A small network was shown many inputs. Here are its activations along a few directions, one row for each input.
In each table, some parts of the input vary, and every possible input appears once, in random order.
A made-up example of a description, with smaller parts first: one of 5 places around a ring, together with either a single point or (one of 2 separate values, together with one of 4 places along a line) or one of 9 places around a ring.
Shared parts are said once, and a part with two or three values counts as separate values.
(in the rows, 128 means zero)

A family of inputs:
r1: [143 116 136 117 144 135 105 173 176 140 138]
r2: [111 134  95 133 103  82 161 119 131 121 173]
r3: [151 132 131 129 138 135  97 185 159 149 131]
r4: [119 130 100 140  94  80 160 128 115 126 172]
r5: [101 126 117 120 109 200 142  69 119 108  26]
r6: [156 124 188 119 188 191  93  45  43 154 122]
r7: [142 128 128 119 141 131  96 180 156 146 127]
r8: [112 114 104 129 104  81 171 120 132 118 182]
r9: [123 140 190 147 145 153 130  88  90  79  37]
r10: [141 135 131 119 144 136 101 174 170 145 129]
r11: [108 129  89 138  99  81 152 127 118 121 173]
What is each input in this table made of? -> either one of 3 separate values or (one of 2 separate values, together with one of 4 places along a line)

A family of inputs:
r12: [169 166 187 138 163 174  58 130  55 148  50]
r13: [113 158 144 169 119 156 124  55   8 116  88]
r14: [128 145 134 125 143 198 114  60  14 161 105]
r15: [134  99  83 121  75 150 169 114 141 161 147]
r16: [161  69 106 117 139 117 103 174 146 164 197]
r17: [147 112 222 104 190 182  90  98 162  95  49]
r18: [140  92 188  83 196 213 110  71 150 133  77]
r19: [ 92 143  37  88  90 141 143 110 152 150 124]
r20: [154 147 106 117 172 104 108 149 170 172 221]
r21: [112 138  62  93 128 162  96 157 180 173 105]
r22: [129 120 203 141 165 150 134  71 141  41  45]
r23: [159 145 160 114 171 205  75 103  45 192  79]
r24: [ 97 103 177 133 147 163 165  20 119  62  80]
r25: [131 126 133 164  81 108 163 180 152 104  95]
r26: [110 161  97 114 128 138  90 199 185 130  81]
r27: [115 115  98 150  54 110 195 122 132 118 125]
r28: [120 176 143 157 147  36 145 168 147 103 192]
r29: [ 89 164  86 138 106  94 140 175 156  96  72]
r30: [149 100 112 121 105 173 117 161 173 182 132]
r31: [147 174 174 176 138 143  95 102  35 105  50]
r32: [131 150  88 110 128  78 152 101 140 152 242]
r33: [103 162 110 142 116  31 174 107 126 117 224]
r34: [135  96 135 153 109  49 146 196 124  86 165]
r35: [157  89 145 136 137  94  95 217 149 127 173]
r36: [129  71  94 108  95  92 140 126 119 149 219]
r37: [151 120 143 140 105 150 112 203 177 141 103]
r38: [ 71 150  50 121  77  94 169 117 136 111 101]
r39: [110  91 169  92 167 205 150  25 124 110 101]
r40: [146 173 149 133 164  83  98 193 176 130 200]
r41: [111  85 107 140  85  47 169 134 105 109 197]
What is each input in this table made of? -> one of 5 places around a ring, together with either one of 2 separate values or one of 4 places along a line
The inputs of r32 and r33 match in every part but the place on the ring of 5. If r19 is changed in the same way as r32 into r33, which row does it become? -> r38
Which other rows agree with r20 in the place on the ring of 5? List them by row number. -> r16, r18, r21, r23, r30
A walk changes only the place on the line of 4. It starts at r26 and steps to r37. List the rest of the walk in order. -> r35, r40

A family of inputs:
r42: [164 135 147 112 166 179  72 136  97 186 134]
r43: [107 114  69 118  83 100 155 177 178 139 166]
r44: [133 152 144 132 140 165  92 157 143 125  52]
r45: [140 113 129 109 139 186 101 147 157 142  70]
r46: [122 113  93 115 109  94 153 152 188 132 197]
r47: [153 139 184 149 155 146  88 155 121 120  85]
r48: [114 122 162 139 148 123 151  69  87  92 124]
r49: [113 111 134 115 126 152 157  53 118 117 114]
r50: [137 131  72 128 114  81 125 162 127 176 231]
r51: [129 120 118 132 128  58 140 163 158 114 201]
r52: [148 126 187 126 181 148  88 138 136 121 109]
r53: [152 114 158 103 167 181 102 125 164 143 100]
r54: [129 132 126 121 130 150 135  60  53 156 147]
r55: [122 137 158 160 125 123 152  85  70  90 101]
r56: [102 113 107 119  97 158 151  74 112 115  84]
r57: [133 134 117 150 105  48 141 181 141 115 174]
r58: [ 99 152 116 142 103 139 151  84  93  94  68]
r59: [108 146  84 134  88  73 150 185 162 127 144]
The inputs of r56 and r43 match in every part but one. If r54 is changed in the same way as r56 into r43, which row does it become? -> r50
What is each input in this table made of? -> one of 3 separate values, together with either a single point or one of 5 places around a ring
Which other rows does r48 become when the place on the ring of 5 takes its other values? List them by row number. -> r49, r55, r56, r58
Which other rows does r51 become when the choice among 3 separate values takes its other values? List them by row number. -> r48, r52

A family of inputs:
r60: [116 156 142 117 157 144 128  64  59 142 107]
r61: [124 137  96 155  88 113 122 209 147 121 104]
r62: [121 111  75 123  84  83 119 200 168 157 144]
r63: [104 153 111  98 136 177 123  87 116 148  61]
r64: [111 168 106 143  97 114 163 157 158 101  93]
r65: [192 132 193 115 219 158  38 169 135 174 167]
r66: [111 135  94 103 117 186 123  65 123 144  90]
r67: [157 118 202 154 135 144 134  87  88 109  81]
r68: [146 111 170 133 113 180 132 115 143 113  37]
r69: [176 127 164  89 196 194  34 195 188 180 123]
r70: [114 135 150 147 147  59 150 124 151  68 158]
r71: [121 141 128 122 138 155 124  41  66 136 136]
r72: [111  92  84  95  97 111 170 150 202 151 209]
r73: [132 147 131 175 111  84 119 178  91 111 151]
r74: [124  97 149 150 149 154 145  58  76 107 119]
r75: [125  87 106 123 124  67 173 131 150 147 240]
r76: [122 174 139 164 119  82 163 128 103  93 138]
r77: [120 125 154 113 133 185 116 115 116 120  39]
r78: [138 128  88 122 112  93 132 134 115 146 235]
r79: [114  92 116 129 127 189 144  89 127 116  78]
r80: [132 133 187 134 155 150 118  88  61 115  83]
r81: [131 117 109 144 106  53 120 171 111 148 189]
r82: [100 133 122 124 125  78 151 155 207  67  98]
r83: [128 123  54 100  89 121 133 162 170 158 190]
What is each input in this table made of? -> one of 2 separate values, together with either a single point or one of 5 places around a ring or one of 6 places along a line
Which other rows does r81 become when the choice among 2 separate values takes its other values? List them by row number. -> r62
Which other rows does r81 become when the place on the line of 6 takes its other values? List them by row number. -> r70, r73, r75, r76, r78
